These are the activations of a small network on made-up records, seen along a few directions, one row for each record.
Records have a field called E. Each example row is followed by its value.
The word none means that the record has no E.
Other fields move the rows too, some of them a lot.
In the rows, zero is written as 500.
Strong random noise was added to every row along 23 fixed directions; ignore it. To show where, here is one row again and again, with new noise each time:
[696 614 581 558 576 524 676 561 601 374 606 763 534 379 559 476 665 316
 421 762 383 590 464 477 336 533 514 415 478 635 498 510 316 512 376 513
 452]
[569 739 671 634 400 467 669 397 503 522 402 515 516 535 588 511 377 673
 562 339 721 512 557 562 609 245 396 676 414 404 520 375 307 387 690 515
 544]
[651 534 668 589 546 534 431 483 480 688 526 282 674 891 498 666 132 639
 718 529 861 471 631 297 430 454 632 642 492 162 561 689 202 635 419 299
 264]
[569 537 631 695 528 604 370 438 604 711 274 324 454 517 338 636 585 467
 675 214 773 598 308 586 612 470 534 567 554 428 244 343 523 486 582 550
 363]
[491 388 516 420 540 456 491 453 434 414 434 621 382 544 446 386 494 504
 469 324 495 619 487 393 365 260 514 529 528 582 375 415 522 607 414 416
 587]
[371 463 665 388 377 457 336 525 323 339 453 796 465 497 577 178 487 642
 262 506 647 461 414 313 465 563 669 584 497 554 585 639 784 289 199 511
 524]
[601 501 534 496 624 538 613 461 476 564 450 522 870 712 576 274 289 282
 872 377 542 542 492 328 667 381 557 431 605 442 499 585 359 582 374 550
 361]
[613 504 574 684 252 515 489 597 144 702 375 714 700 591 464 363 588 639
 524 477 528 382 451 545 518 599 463 490 501 448 625 348 446 422 397 479
 632]
[571 653 373 403 562 582 554 605 539 394 539 686 454 483 748 515 435 646
 485 694 601 371 426 498 599 582 466 469 499 300 628 595 565 443 467 483
 426]
[551 516 366 539 522 562 320 730 578 473 373 568 534 541 492 424 501 402
 770 533 353 330 601 551 724 614 739 340 533 593 809 570 395 434 354 553
 741]
[393 600 680 489 492 399 463 458 580 476 458 685 316 223 605 586 577 516
 345 635 505 815 453 590 364 582 491 543 597 675 427 481 615 521 546 535
 611]
[522 417 868 506 400 298 632 405 437 503 644 502 643 444 466 498 509 689
 707 583 509 391 447 669 691 572 673 726 661 517 581 885 472 466 536 616
 329]
[607 505 354 461 757 836 428 685 637 207 441 491 563 332 888 560 624 520
 585 688 662 410 374 393 685 233 509 349 629 410 430 536 473 494 477 360
 463]
[253 302 574 322 648 589 484 611 480 554 380 676 457 488 472 464 642 594
 588 678 447 408 334 487 560 566 612 359 582 737 463 673 456 535 321 399
 459]
[469 521 383 608 530 545 809 385 381 739 467 564 641 635 621 489 311 581
 564 603 701 566 426 541 623 502 466 628 565 632 496 782 455 301 531 566
 384]
[417 646 501 634 324 499 538 513 359 701 500 654 420 671 536 439 418 617
 519 510 560 575 571 652 412 585 561 665 461 487 276 427 607 432 552 534
 687]
[428 805 691 390 571 294 569 531 874 317 838 498 522 325 675 269 571 519
 388 530 431 302 580 395 580 516 526 535 238 564 355 609 517 285 553 439
 446]
[451 461 675 500 466 496 225 588 260 666 427 603 410 199 812 648 499 749
 538 645 556 306 387 484 483 671 385 770 795 819 382 300 381 683 558 607
 434]
[376 374 743 541 402 602 488 553 310 431 332 496 668 338 524 412 721 612
 440 446 547 576 406 487 587 193 398 476 555 424 474 339 454 442 522 379
 652]
[342 461 489 438 500 491 634 626 566 585 537 485 482 405 540 383 326 308
 625 573 363 684 475 501 633 547 550 674 668 408 457 507 473 493 447 646
 546]
[600 824 455 455 591 589 581 451 423 612 458 583 573 635 508 559 531 326
 670 404 400 716 613 559 316 537 539 272 552 279 580 326 468 644 681 616
 654]
[526 518 523 511 358 706 397 526 320 511 462 435 566 475 513 329 586 489
 644 453 603 345 523 487 453 265 576 583 510 514 424 345 563 537 486 461
 419]
[713 579 507 515 537 358 749 558 684 592 689 538 230 583 231 591 677 644
 506 512 504 475 472 634 352 500 768 515 421 326 492 741 426 448 498 328
 472]
[548 510 488 667 492 578 298 425 277 444 395 335 502 611 491 589 614 743
 356 143 708 371 544 470 543 399 601 631 492 547 527 499 562 172 656 557
 795]
[455 260 526 387 624 614 696 462 426 441 591 512 449 495 541 563 577 556
 347 510 500 472 305 280 483 602 563 398 681 701 202 511 467 492 464 467
 465]

[415 553 665 574 464 664 390 526 415 716 270 414 596 690 319 549 390 437
 682 505 627 318 547 476 503 584 539 599 405 560 711 405 164 475 399 599
 321] -> e1
[510 694 574 535 705 247 249 635 666 704 618 640 633 543 630 434 665 485
 550 647 372 620 614 474 276 580 604 211 434 483 349 686 514 687 447 287
 574] -> e9
[277 501 595 657 363 689 345 693 522 766 449 304 420 495 504 594 526 574
 511 714 670 516 494 581 499 581 662 611 531 381 241 457 514 449 508 430
 485] -> e9
[402 592 383 681 481 457 295 666 686 687 335 430 341 395 416 427 445 322
 582 365 554 821 543 656 473 422 510 811 447 439 422 362 621 368 445 460
 756] -> e7
[387 596 624 520 447 562 390 613 564 537 424 482 513 518 436 515 622 527
 551 652 433 462 625 576 535 442 606 307 381 455 659 535 349 496 511 439
 602] -> e6
[504 691 576 674 567 413 338 516 536 601 596 337 657 575 383 551 747 520
 528 495 420 426 720 702 300 296 421 618 196 464 491 570 353 438 661 386
 566] -> e10
[537 590 426 385 574 279 324 590 430 525 659 668 471 431 623 342 540 530
 374 477 277 384 630 336 241 492 362 508 398 633 480 368 448 649 445 392
 612] -> e2
[297 140 491 401 505 705 602 484 377 494 544 117 667 516 452 679 427 474
 760 433 396 599 590 499 524 498 513 527 707 604 306 353 469 642 643 241
 814] -> e15
[605 494 458 399 690 494 404 600 417 462 410 631 588 414 583 446 781 645
 545 355 522 442 342 456 506 468 547 287 616 399 597 531 627 477 463 321
 640] -> e5
[382 342 444 446 519 733 544 552 547 542 404 390 419 600 300 475 553 377
 570 532 501 473 488 428 466 382 618 360 449 624 407 439 383 536 384 373
 457] -> e13
[233 534 637 388 554 511 590 520 589 457 384 616 289 466 517 513 536 510
 551 591 347 590 516 612 644 405 675 377 614 601 478 591 377 524 596 727
 605] -> e14
[491 402 510 572 535 453 452 605 564 550 486 586 423 574 491 541 484 516
 289 506 474 512 392 335 513 727 487 386 497 506 329 406 428 483 364 481
 546] -> e15
[540 565 540 560 795 386 343 536 674 520 564 626 491 858 372 554 518 493
 449 447 438 364 533 397 391 698 511 498 223 595 364 660 261 433 337 481
 501] -> e13
[348 497 383 414 662 446 521 345 449 533 572 451 556 368 416 482 632 335
 377 490 363 549 441 630 343 466 211 737 378 681 495 584 634 416 584 666
 294] -> e10
[278 278 521 529 455 387 334 515 293 710 524 465 535 737 522 426 322 588
 379 518 468 547 546 342 474 541 555 547 586 501 290 631 523 579 412 570
 490] -> e7
[488 488 387 571 550 460 593 523 459 549 561 523 521 454 606 503 621 510
 258 606 389 529 476 481 437 302 283 389 457 459 335 450 410 552 599 521
 429] -> e1
[523 614 475 448 748 367 620 727 561 687 513 707 640 485 568 240 717 379
 551 415 335 663 381 406 399 370 467 327 528 272 314 423 433 560 406 348
 591] -> none
[590 460 505 382 575 443 407 670 492 573 684 406 389 385 569 549 486 460
 583 590 301 355 508 376 469 584 633 565 746 383 478 486 324 745 508 633
 373] -> e11
[627 433 483 399 618 537 281 481 378 393 500 392 429 553 431 748 541 584
 600 435 498 396 540 562 333 452 502 606 587 315 625 497 491 740 566 515
 417] -> none
[483 582 677 481 464 342 627 572 559 540 473 688 393 463 441 404 573 748
 700 380 588 492 418 732 584 505 646 734 503 435 493 609 586 348 483 350
 695] -> e14
[504 689 468 360 544 673 725 320 334 489 463 515 641 680 441 554 496 427
 492 450 506 559 557 458 412 590 539 230 491 368 783 517 493 436 636 622
 513] -> e11
[664 366 454 505 487 393 501 642 506 574 513 482 287 474 395 449 440 614
 474 328 546 252 372 344 599 569 639 715 604 501 580 488 350 405 341 533
 430] -> e5
[480 730 733 687 465 251 520 513 673 577 580 660 407 343 548 519 684 584
 296 642 388 565 536 623 503 510 453 506 364 635 392 574 323 396 617 607
 569] -> e2
[408 478 277 532 562 560 386 542 281 776 558 380 503 629 605 527 476 611
 418 577 553 505 561 444 359 408 498 574 543 448 362 632 542 514 568 468
 491] -> e6

Which value of E does each new row have?
[433 521 422 364 559 484 639 507 654 374 716 530 243 397 438 513 594 473
 376 679 463 613 425 656 384 585 668 680 509 373 431 789 801 384 479 553
 405] -> e5
[529 541 406 542 450 643 493 360 446 659 410 389 301 654 344 689 326 465
 647 314 734 549 492 610 355 741 657 739 574 617 397 395 666 479 559 601
 464] -> none
[359 570 592 495 740 178 586 452 648 741 656 392 616 452 460 533 512 501
 582 338 351 620 556 549 461 648 429 710 457 706 389 668 395 375 640 426
 677] -> e15
[478 477 687 515 594 372 532 452 600 526 505 503 566 525 396 396 499 403
 390 243 579 687 401 313 389 564 477 567 442 515 292 397 521 404 385 390
 539] -> e9
[350 457 648 636 408 645 227 617 386 708 124 806 523 639 310 417 674 590
 546 560 687 493 209 678 620 678 463 469 382 399 469 495 656 401 222 518
 387] -> e2
[684 532 432 631 653 643 370 564 530 490 419 557 548 520 541 517 514 380
 718 428 654 524 436 548 385 460 471 774 498 605 337 395 481 498 373 408
 509] -> e14
[903 540 430 679 476 453 387 425 500 522 601 441 583 417 592 514 590 376
 586 527 487 377 592 414 392 406 576 340 581 787 453 480 382 707 520 523
 323] -> e13
[470 414 453 605 362 492 541 490 571 560 503 368 540 561 285 523 483 407
 456 459 461 567 515 570 571 658 502 434 399 447 522 481 582 404 479 460
 572] -> e11
[489 510 494 332 699 203 311 569 444 626 524 496 403 376 260 651 567 527
 579 291 247 484 490 684 306 667 238 919 456 345 822 442 436 587 546 549
 574] -> e7
[345 606 492 546 400 628 580 397 360 659 402 498 789 659 423 316 427 359
 729 488 517 500 598 633 520 449 410 565 326 594 572 483 531 413 512 532
 475] -> e15
[493 511 215 410 509 575 471 648 374 771 410 441 376 442 314 592 568 545
 697 430 439 477 460 744 386 525 331 684 480 298 697 323 562 563 561 347
 606] -> e13
[595 510 596 565 603 385 628 434 446 504 377 834 476 533 566 550 459 572
 549 427 566 577 295 597 592 740 527 638 677 638 499 612 502 390 439 730
 529] -> e9
